Small tables with named rows and columns. After each table, cells are looked up by row and column.

Rir:
columns: Kel, Rab
Fem: [85576, 81053]
Liva: [27633, 37542]
Zogefuz: [83977, 67698]
Dof: [7854, 47544]
Sama: [76560, 38370]

Kel of Liva: 27633
Rab of Fem: 81053
Kel of Sama: 76560
Rab of Dof: 47544
Rab of Liva: 37542
Kel of Dof: 7854
Rab of Zogefuz: 67698
Kel of Zogefuz: 83977
Rab of Sama: 38370
Kel of Fem: 85576

Kebezu =
	Bom	Vufikel	Kag
Gal	0.87	-8.60	-0.18
Vatupa	-9.28	-3.05	-6.78
Fop	5.71	-0.45	5.47
Tomi	6.62	4.71	-8.66

Kag of Fop: 5.47
Vufikel of Vatupa: -3.05
Bom of Vatupa: -9.28
Bom of Tomi: 6.62
Bom of Fop: 5.71
Vufikel of Fop: -0.45
Kag of Tomi: -8.66
Vufikel of Tomi: 4.71
Vufikel of Gal: -8.60
Kag of Gal: -0.18
Kag of Vatupa: -6.78
Bom of Gal: 0.87
Which row has the largest Kag? Fop

Table Gul
	Som	Mef	Sug	Vig	Natudid	Daba	Sizop	Vus	Povef	Davug
Tol	77	34	66	62	63	43	46	44	63	59
Vazafu	46	36	61	70	35	46	30	56	45	57
Mip	41	58	51	48	43	65	64	46	77	18
Beb	48	35	46	45	50	53	73	62	66	71
Guk	48	35	41	41	81	68	41	42	42	80
Patope	45	59	94	45	56	56	73	53	52	80
Peg	77	44	29	56	64	35	39	45	38	80
Volonor	36	76	50	38	45	22	37	58	57	74
Gop	34	64	49	89	65	79	41	95	37	78
Bim	68	61	74	58	77	58	52	98	37	40
Zon	90	85	42	92	54	36	66	71	45	53
Ton	69	72	75	33	35	57	42	36	34	12
Zuz	42	91	54	44	63	69	53	43	59	75

Sizop of Zon: 66
Vig of Patope: 45
Sug of Patope: 94
Davug of Beb: 71
Vig of Bim: 58
Natudid of Volonor: 45
Mef of Mip: 58
Sug of Zon: 42
Row with the largest Daba: Gop

Dil =
,Nuniz,Muf,Gikotif,Regedu
Les,3.8,-26.2,-37.4,93.0
Pev,-22.0,-66.5,45.7,-80.9
Vobuzam,-31.3,-13.7,-82.1,47.6
Ziset,3.6,14.3,45.3,2.4
Fip,20.7,6.7,22.9,4.2
Bel,37.9,-56.1,-17.9,52.5
Mor,-56.7,29.5,-32.8,-46.3
Dad,15.3,25.1,2.5,-15.5

What is the Nuniz of Vobuzam in Dil?
-31.3
What is the Muf of Bel in Dil?
-56.1
What is the Regedu of Vobuzam in Dil?
47.6
What is the Regedu of Dad in Dil?
-15.5
What is the Nuniz of Pev in Dil?
-22.0
What is the Regedu of Fip in Dil?
4.2
What is the Regedu of Bel in Dil?
52.5

Levif:
,Saf,Vum,Pugiz,Gelite,Pasalil,Mibidus,Gif,Zosof,Mek
Zan,141,181,112,171,135,134,164,151,144
Fen,151,233,153,185,128,134,169,151,143
Bel,155,176,145,78,216,134,85,133,142
Tenekem,156,111,190,198,166,144,195,128,132
Mebe,156,109,175,84,217,139,78,128,135
Lur,143,26,106,69,249,144,62,125,139
Larana,150,64,203,197,43,144,82,147,129
Zekela,141,40,99,135,164,144,52,143,143
Suluza,140,51,122,80,194,144,72,125,134
Ropov,153,220,149,204,95,134,151,153,144

What is the Gif of Ropov in Levif?
151
What is the Mibidus of Ropov in Levif?
134
What is the Mibidus of Bel in Levif?
134
What is the Vum of Zan in Levif?
181
What is the Gelite of Zekela in Levif?
135
What is the Zosof of Ropov in Levif?
153
What is the Mek of Larana in Levif?
129
What is the Saf of Zan in Levif?
141
What is the Pugiz of Lur in Levif?
106
What is the Pasalil of Ropov in Levif?
95
What is the Pugiz of Fen in Levif?
153
What is the Zosof of Lur in Levif?
125
What is the Mek of Fen in Levif?
143
What is the Vum of Larana in Levif?
64
What is the Pasalil of Lur in Levif?
249
What is the Pasalil of Fen in Levif?
128
What is the Vum of Ropov in Levif?
220
What is the Pugiz of Zan in Levif?
112

Luvodu:
|  | Dogida | Goz | Lomat | Tuninan | Kimaz | Mimezos |
|---|---|---|---|---|---|---|
| Moz | 81 | -18 | 62 | 4 | 19 | 9 |
| Kif | 35 | -30 | -94 | 4 | -63 | -90 |
| Vuz | 4 | -17 | -10 | -56 | -18 | -33 |
| Bofena | -10 | 18 | -56 | 63 | 45 | -57 |
| Vig | 56 | -31 | -46 | 58 | -36 | -27 |
| Ked | -36 | -52 | 19 | -50 | -73 | -76 |

What is the Tuninan of Bofena in Luvodu? 63
What is the Tuninan of Vig in Luvodu? 58
What is the Mimezos of Ked in Luvodu? -76
What is the Dogida of Moz in Luvodu? 81
What is the Lomat of Vig in Luvodu? -46
What is the Tuninan of Kif in Luvodu? 4
What is the Mimezos of Moz in Luvodu? 9
What is the Kimaz of Bofena in Luvodu? 45
What is the Lomat of Moz in Luvodu? 62

Todidob
|  | Ded | Ruviput | Dud | Zenu | Zakagov | Lidela | Zezo |
|---|---|---|---|---|---|---|---|
| Vin | 47.201 | 71.486 | 61.197 | 55.948 | 52.712 | 57.781 | 42.852 |
| Dop | 47.395 | 45.959 | 50.666 | 52.602 | 76.399 | 84.319 | 63.509 |
| Nibaze | 62.550 | 71.987 | 69.070 | 49.725 | 56.287 | 50.374 | 57.574 |
| Galet | 68.077 | 59.082 | 46.814 | 70.798 | 48.248 | 68.825 | 23.279 |
| Tula | 49.729 | 43.048 | 47.837 | 71.679 | 77.083 | 70.282 | 73.780 |
| Farubez | 68.081 | 67.804 | 65.585 | 49.653 | 57.142 | 41.644 | 63.066 |
| Tuma | 65.713 | 57.360 | 48.745 | 66.905 | 38.020 | 72.827 | 40.433 |
| Zomeza | 45.079 | 38.795 | 34.380 | 83.332 | 71.371 | 60.156 | 78.448 |
| Dedezim | 70.161 | 60.347 | 68.817 | 45.204 | 58.262 | 41.246 | 66.784 |
| Zegup | 66.946 | 54.236 | 55.196 | 69.207 | 40.822 | 71.560 | 51.947 |
| Kegiru | 43.528 | 39.508 | 39.311 | 79.178 | 69.317 | 58.381 | 76.381 |
| Ruv | 62.207 | 69.505 | 67.019 | 47.793 | 57.709 | 46.071 | 63.713 |

Zenu of Tuma: 66.905
Zenu of Zomeza: 83.332
Zakagov of Dedezim: 58.262
Zenu of Kegiru: 79.178
Zezo of Dop: 63.509
Zezo of Kegiru: 76.381
Zakagov of Galet: 48.248
Ded of Zegup: 66.946
Lidela of Dedezim: 41.246

